A small network was shown many inputs. Here are its activations along a few directions, one row for each input.
Each table varies a few parts of the input and shows all the possible inputs, shuffled.
A made-up example of a description, with smaller parts first: line(4) and (point or line(11) or (values(3) and ring(5))).
Shared parts are said once, and a part with two or three values counts as separate values.

Other details of the inputs shift rows strongly along two fixed directions, in all tables alike. That doesn't count.

Table:
R1: [  1.6 -29.7  32.6  37.2  10.3  11.4  14.2  -2.7  50.5  -4.5   8.1  35.1]
R2: [-15.3  14.6   0.5  -0.4  -1.0  20.9 -14.0 -43.9 -58.8  12.0  47.2   5.2]
R3: [ 20.6   2.5 -12.6  -7.4  11.3 -17.1   3.5  26.9  29.4  -3.2 -20.4 -10.4]
R4: [ -6.5 -25.9  -4.1 -16.1  -4.9  11.4   7.7  14.9  13.8 -15.0 -29.1 -25.2]
R5: [  8.7  17.5 -38.4 -40.6  -2.1  -2.9  19.6  37.2   4.3 -28.4 -31.3 -43.5]
R6: [ -6.3  12.2  19.3   5.8   7.6   8.5  -9.9 -27.2 -76.3  12.3  21.7  -0.1]
R7: [  1.4 -43.2  30.3  26.0 -10.9  31.9  32.4  -8.3  33.3  -8.7   4.0  32.7]
R8: [  1.3 -14.3  20.5  33.2 -28.5   6.9  -7.2 -53.9 -50.5  35.9  52.0  67.9]
R9: [ 15.9   1.1 -20.2 -18.4 -33.0   5.3   3.1  20.7  15.1 -18.8 -19.6  -0.9]
R10: [ 13.9 -40.0  25.1   2.4 -22.8   1.7  30.3  -5.7  32.7  15.9 -12.9  39.6]
R11: [-10.7  51.4 -15.1 -14.6  18.2 -39.1 -14.5 -17.4 -49.7  13.2  20.8 -38.8]
R12: [-27.6  25.2  -9.3 -26.8   8.6  -9.5  -0.6  -7.4 -66.9  14.2  17.7 -47.3]
R13: [ -9.2 -12.2   1.0  -5.1  13.6 -11.0 -10.6  22.7  30.4 -10.6 -25.2 -21.5]
R14: [-15.8  23.9 -26.0 -27.3  22.1 -13.2   1.0  41.1  26.2 -12.0 -32.3 -58.8]
R15: [ 17.3 -20.1   1.1  33.8 -13.5   4.6  -2.8  -4.4  49.3   6.9  -3.7  55.3]
R16: [ 33.0 -25.8  16.0  22.1 -20.3  -5.8 -12.4   6.8  47.0  13.3  -5.8  45.3]
R17: [ -3.5  36.0 -24.0 -14.8  25.6  -1.4  -7.6  38.7  13.8 -37.4 -42.9 -42.9]
R18: [-18.7  26.8   3.3  11.0  19.9  -2.6 -32.0 -38.2 -43.5  14.9  51.5   8.3]
Each input here is: values(2) and ring(9).
- The inputs of R16 and R9 match in every part but the values(2) part. If R3 is changed in the same way as R16 into R9, which row does it become? => R5
- Which other rows does R15 become when the values(2) part takes its other values? List them by row number. => R8

Table:
R19: [ -1.8  19.2 -19.2 -13.3  -3.8 -10.5 -16.0  -5.4 -20.4  14.6   6.4  -9.7]
R20: [  8.6 -19.7   6.4   5.1 -16.3  22.7  30.1 -11.3   2.5   1.2   8.5  27.1]
R21: [  2.3 -23.9  31.7  14.3   2.3   5.1  11.5  -4.1   4.2   6.0  -5.6  17.8]
R22: [  1.2 -17.7  13.1   9.3 -16.0  17.2  23.3 -13.5   8.1   2.9  13.0  25.9]
R23: [  6.1 -13.6   0.1   9.1 -16.2  -2.4  -0.8 -11.4  21.2  10.1  11.2  31.6]
R24: [  8.0 -16.2 -21.5 -29.0  -1.4   7.7  14.4  40.7  64.4 -13.9 -49.8 -21.5]
R25: [-10.0  21.7 -38.9 -40.4   8.9  -5.0  18.0  31.9  27.2 -21.4 -36.3 -57.1]
R26: [ -6.0 -21.4  24.0  20.9  23.9  15.9 -16.4  -6.1  20.0   7.7   4.4  19.0]
R27: [-13.2  11.8   5.2  -3.2  18.8 -25.8  -5.7   0.3 -19.6   7.3   5.0 -24.0]
R28: [  5.2  20.5  -6.7  -4.4   5.6  -0.5  14.7   3.7 -22.6 -11.7   2.2 -12.3]
R29: [ -6.5  23.8  -3.0   1.6  14.2 -28.2  -1.8   1.6 -13.5   5.2  15.8 -17.1]
R30: [ 19.3 -12.2  12.1  12.9   1.8 -15.5 -14.8   5.0  18.1  23.7 -10.1  25.7]
R31: [ -4.0  25.0   1.3   0.8   6.5  -7.3   5.6  -2.4 -25.3  -7.0  11.8 -13.9]
R32: [  6.7 -15.0  22.3  22.2  -0.4  -8.1   8.9  -2.7  18.8   6.2   9.7  18.5]
R33: [ -5.2 -32.7  22.7   7.7 -13.0  21.1  22.1 -13.8   5.0   6.7   1.6  22.0]
R34: [  6.7  19.3  -8.9  -3.6  -1.3   2.4 -12.6   0.9 -39.3  -6.4  -3.3  -4.8]
R35: [-16.2   1.7  -4.2 -12.7  -4.8   3.0  -8.8  -6.7 -26.8  -1.7  11.7 -24.3]
R36: [  1.2  25.6  -8.4   4.1   1.0 -16.8 -17.1  -4.8 -17.8  -8.6  12.2 -11.0]
R37: [ -8.9  32.6 -17.2   9.3  22.0   3.7 -20.9  -6.2   2.4 -15.1  11.4  -6.8]
R38: [ 14.0  -9.2  11.6  19.8  -1.8 -17.5  -9.5  -2.4  21.2  11.6   4.3  31.1]
R39: [ -5.8  22.7 -13.2 -12.9   4.0 -15.9   8.5  -7.8 -13.8  13.6  18.7 -15.2]
R40: [  9.5  30.9 -11.2  -2.9  10.9 -29.8 -16.6  -1.6 -14.7  10.9   6.8  -7.7]
R41: [-17.9  30.9  -6.2  11.2  30.5   0.7  -7.8  -8.9  -6.4  -6.5  23.0 -14.2]
R42: [-10.7  15.5 -18.9  -9.0  -8.2  -7.5 -18.1  -4.9 -20.8   5.1  11.1 -10.1]
R43: [ -3.9  15.4   5.2  -8.1  22.7 -28.4  -3.6   0.3 -19.5  16.2   1.1 -24.1]
R44: [16.7 -8.6 16.7 19.0 -9.5  3.1 -1.5 -6.9  9.7 -0.5  1.5 35.6]
R45: [  4.9 -20.1   5.9   7.7 -24.2  23.1   0.3  -8.1   4.0   1.4  -0.4  30.2]
R46: [  7.4 -20.6   7.9  15.6 -23.0   8.1   0.5 -18.6  16.1   4.8  16.7  35.7]
R47: [-21.5   7.7  -5.6 -12.2   3.8 -10.2   3.5  -8.8 -20.0   6.7  12.4 -22.2]
R48: [  0.9 -31.8  13.0   1.6 -12.7  26.1  28.3 -10.7  -3.5   3.7  -3.4  18.9]
R49: [ 14.9 -19.2 -22.6 -11.7 -25.0  35.8  17.4  23.2  36.9 -25.7 -38.4  10.4]
R50: [ -4.6  23.4 -18.0  -9.1 -15.1   8.9  -1.6 -14.1 -27.0 -12.8  15.3  -3.5]
R51: [ -4.2  20.4 -25.9 -31.8   9.5   7.1   1.1  44.4  14.2 -41.2 -47.3 -56.1]
R52: [ -0.4  21.7  -3.9  -0.3  -1.2  -2.1 -18.9   0.6 -32.0  -6.6  -0.5  -8.1]
R53: [  4.6 -28.0  26.2  10.5   7.8 -13.4 -10.3   6.2  14.5  18.2  -5.0  15.0]
R54: [-24.1  18.5   2.1   6.2  35.6   3.4 -11.2 -10.3 -11.6  -3.8  12.8 -21.3]
R55: [ 10.6  26.8 -11.5  -3.2  -0.8  -2.2  -4.6  -4.6 -33.2 -11.7   5.0  -1.2]
R56: [ -8.1 -32.1  18.3   8.4 -10.6   9.9  14.5 -12.7  12.2   7.2   6.3  12.1]
R57: [  4.4 -30.3  29.5  13.7   1.9  -2.4  -9.1   2.2   9.8   9.7  -3.1  12.2]
R58: [  2.7  27.1  -2.8  -3.1  18.4 -31.2   0.1   1.4 -13.5  14.3  12.0 -16.9]
R59: [  0.8   6.9   3.4 -10.5   8.2   3.5  -6.0   2.8 -42.1  -2.9  -4.1 -16.6]
R60: [-14.6  16.2 -11.1  -6.0  -5.9  -2.5   8.1 -11.5 -18.0  -5.0  23.9 -18.9]
R61: [  2.7 -23.3   5.2  11.3 -23.0  12.4  -6.4  -8.8  10.8   5.2   5.9  24.5]
R62: [ 10.5 -16.2  13.1  18.0  -2.4 -12.7 -17.1   4.9  17.1  15.1  -5.1  26.1]
R63: [ 15.0 -10.2   0.5   5.1 -12.0  -5.2   1.4 -11.7  21.4  20.0   7.2  32.7]
R64: [  2.5  20.6 -23.0 -12.5 -15.4  14.0   4.5 -13.8 -34.3 -12.7  12.7  -0.3]
R65: [  0.5  -5.1 -28.8 -17.9  -7.7   5.4  29.5  36.4  73.0 -26.9 -33.1 -17.0]
R66: [  5.1 -12.0 -26.4 -22.2   5.0   9.6  27.9  66.7  96.8 -55.0 -78.3 -47.1]
R67: [ -0.3  -9.9  12.4  28.7  13.6  15.3 -22.8  -8.2  20.2   6.0   6.3  31.2]
R68: [ -3.7  10.0   4.1  -6.8  10.6   0.6   8.8  -2.7 -39.3  -4.0  -1.8 -18.3]
R69: [ 14.0 -24.5  26.2   5.6  12.4 -16.2  -8.2   6.3  15.4  26.9  -9.3  15.2]
R70: [ -1.5 -31.0  17.6   1.0 -14.9  23.4   7.5  -6.0   2.0   4.4  -2.6  18.0]
R71: [ -2.6  18.1  -5.4   3.6   0.4 -12.3 -25.3   0.8 -24.2  -3.2   4.9 -14.5]
R72: [-16.6   4.5  -6.5 -15.7   1.5  -7.8 -10.8  -3.2 -22.7   7.7  10.2 -20.9]
R73: [  5.5 -34.2  11.4  -2.3 -15.3  28.5  13.8  -5.3  -5.5   3.9  -6.0  20.0]
- What is each input in this table made of? => ring(5) and (point or (values(2) and line(5)))
- The inputs of R30 and R69 match in every part but the ring(5) part. If R34 is changed in the same way as R30 into R69, which row does it become? => R59
- The inputs of R21 and R51 match in every part but the ring(5) part. If R25 is changed in the same way as R21 into R51, which row does it become? => R24
- List by row number the other rows that have the ring(5) part in common with R28. => R20, R22, R29, R31, R32, R39, R41, R58, R60, R65
- Which other rows does R61 become when the values(2) part takes its other values? List them by row number. => R71

Table:
R74: [ -3.9  -7.7   4.9  -3.8  23.1   3.8  -4.1  21.6  41.1 -22.2 -17.3 -29.2]
R75: [ 10.5  31.1 -22.4 -29.7   2.7  -1.7  25.1  28.7 -33.7 -27.4 -31.4 -54.4]
R76: [ -8.3  38.7 -41.0 -20.5   3.7 -37.2 -13.6  18.5   4.8  -8.9 -21.7 -43.5]
R77: [ 11.0  13.8 -22.4  -4.5  -6.1  16.9   9.1  10.7  42.9 -39.7  -4.6  -4.8]
R78: [ -6.5  38.9 -17.2   6.9  12.4   3.4 -11.6 -32.3 -51.9   6.0  50.5   3.1]
R79: [-14.9   9.1  13.9  -9.3   2.0  -4.5  18.3 -29.7 -54.1  30.0  27.3  -0.1]
R80: [ 10.9 -40.7  -4.6 -13.7 -28.2  32.9   4.5  17.3  53.9 -22.7 -26.0   7.8]
R81: [  1.8  27.7   1.0  -5.8   3.2 -40.4 -31.1 -23.5 -41.7  26.3  43.4 -13.4]
R82: [-10.2  34.4  -4.2  14.0   3.3   6.8  -8.0 -35.3 -41.3  13.8  37.9  17.3]
R83: [ 19.2 -30.7   2.8  12.3 -17.0 -17.1   5.5  34.0  82.3   2.5 -28.4  21.1]
R84: [-24.7  14.6  24.6  10.8  33.8  -7.4 -21.3 -24.1 -40.8  27.6  25.1  -5.1]
R85: [ -3.4   4.4  14.8  34.1 -13.2   2.6  -1.7 -25.4 -14.0   3.5  41.6  36.1]
R86: [ 24.3 -20.0 -14.2  -4.6   3.2  -9.3   2.0  28.3  70.6   9.1 -26.0  13.7]
R87: [ 21.3 -47.2  68.0  42.5  17.2   2.8 -10.7  -7.7   3.9  23.6  -2.7  59.5]
R88: [ 10.9 -46.7  34.3  12.1  -2.9   8.1  30.4 -24.9  -1.6  36.5  25.3  47.1]
R89: [ 13.0  57.2 -37.8 -12.4   5.3   4.8  -2.4  22.9 -19.7 -47.0 -21.0 -29.6]
R90: [-23.3  20.8 -38.2 -29.2 -18.4  10.0  -9.5  22.8 -15.5 -33.0 -12.9 -49.8]
R91: [  1.8 -48.7  -4.0   0.6 -31.6  29.9  12.3  15.4  60.3 -15.2 -45.4  24.1]
R92: [ 15.6  34.2   5.5  -1.0   8.5 -43.1 -33.8  -9.7 -66.7  21.5  18.1   2.2]
R93: [-17.8 -14.7  40.5  31.3  17.7 -11.2 -15.3 -14.4 -16.4  19.2  28.1   8.0]
R94: [-13.8  16.9 -17.3 -14.1  40.1   2.2  -8.4  22.3  11.3 -15.0 -12.8 -44.2]
R95: [  6.3 -50.9  21.0  13.4 -16.9  26.9  -7.6 -27.0  -5.1  29.9  20.8  54.0]
R96: [ -8.1  35.7  -4.1  -4.5   9.9 -34.3 -27.6 -20.9 -45.0  40.8  29.1  -5.4]
R97: [-28.6  30.7 -20.2 -10.5  31.5 -12.7  -9.4  15.8  -2.9 -25.2 -23.5 -58.7]
R98: [ -3.1  14.5 -18.5 -36.3  -1.9  -0.9  28.2  14.4  -0.1 -25.1  -6.3 -49.9]
R99: [  8.9 -47.0  15.4   1.9 -21.1  10.9  48.8  27.6  64.5 -11.3 -28.1  13.8]
R100: [ 16.7 -21.5  24.1  12.2 -19.2  16.5 -18.7 -17.8 -50.6  14.7   5.6  31.2]
R101: [-15.6  15.8 -24.4 -27.5  -2.3  -7.3  33.6  12.3  -4.5 -20.8 -23.8 -43.4]
R102: [  7.3  -9.0 -14.6  16.3 -13.4  17.5  21.4   8.5  64.0 -29.0 -28.5  26.7]
R103: [  2.7 -53.7  34.1  19.0 -25.4  31.2  -4.2 -28.3   5.9  37.1   7.5  65.7]
- What is each input in this table made of? => values(5) and (point or ring(5))
- The inputs of R83 and R99 match in every part but the values(5) part. If R76 is changed in the same way as R83 into R99, which row does it become? => R101
- List by row number the other rows that have the values(5) part in common with R82. => R77, R78, R85, R89, R102
- Which other rows does R94 become when the values(5) part takes its other values? List them by row number. => R78, R86, R88, R95
- Which other rows does R97 become when the ring(5) part takes its other values? List them by row number. => R74, R84, R93, R94
- Which other rows does R75 become when the values(5) part takes its other values? List them by row number. => R87, R89, R92, R100
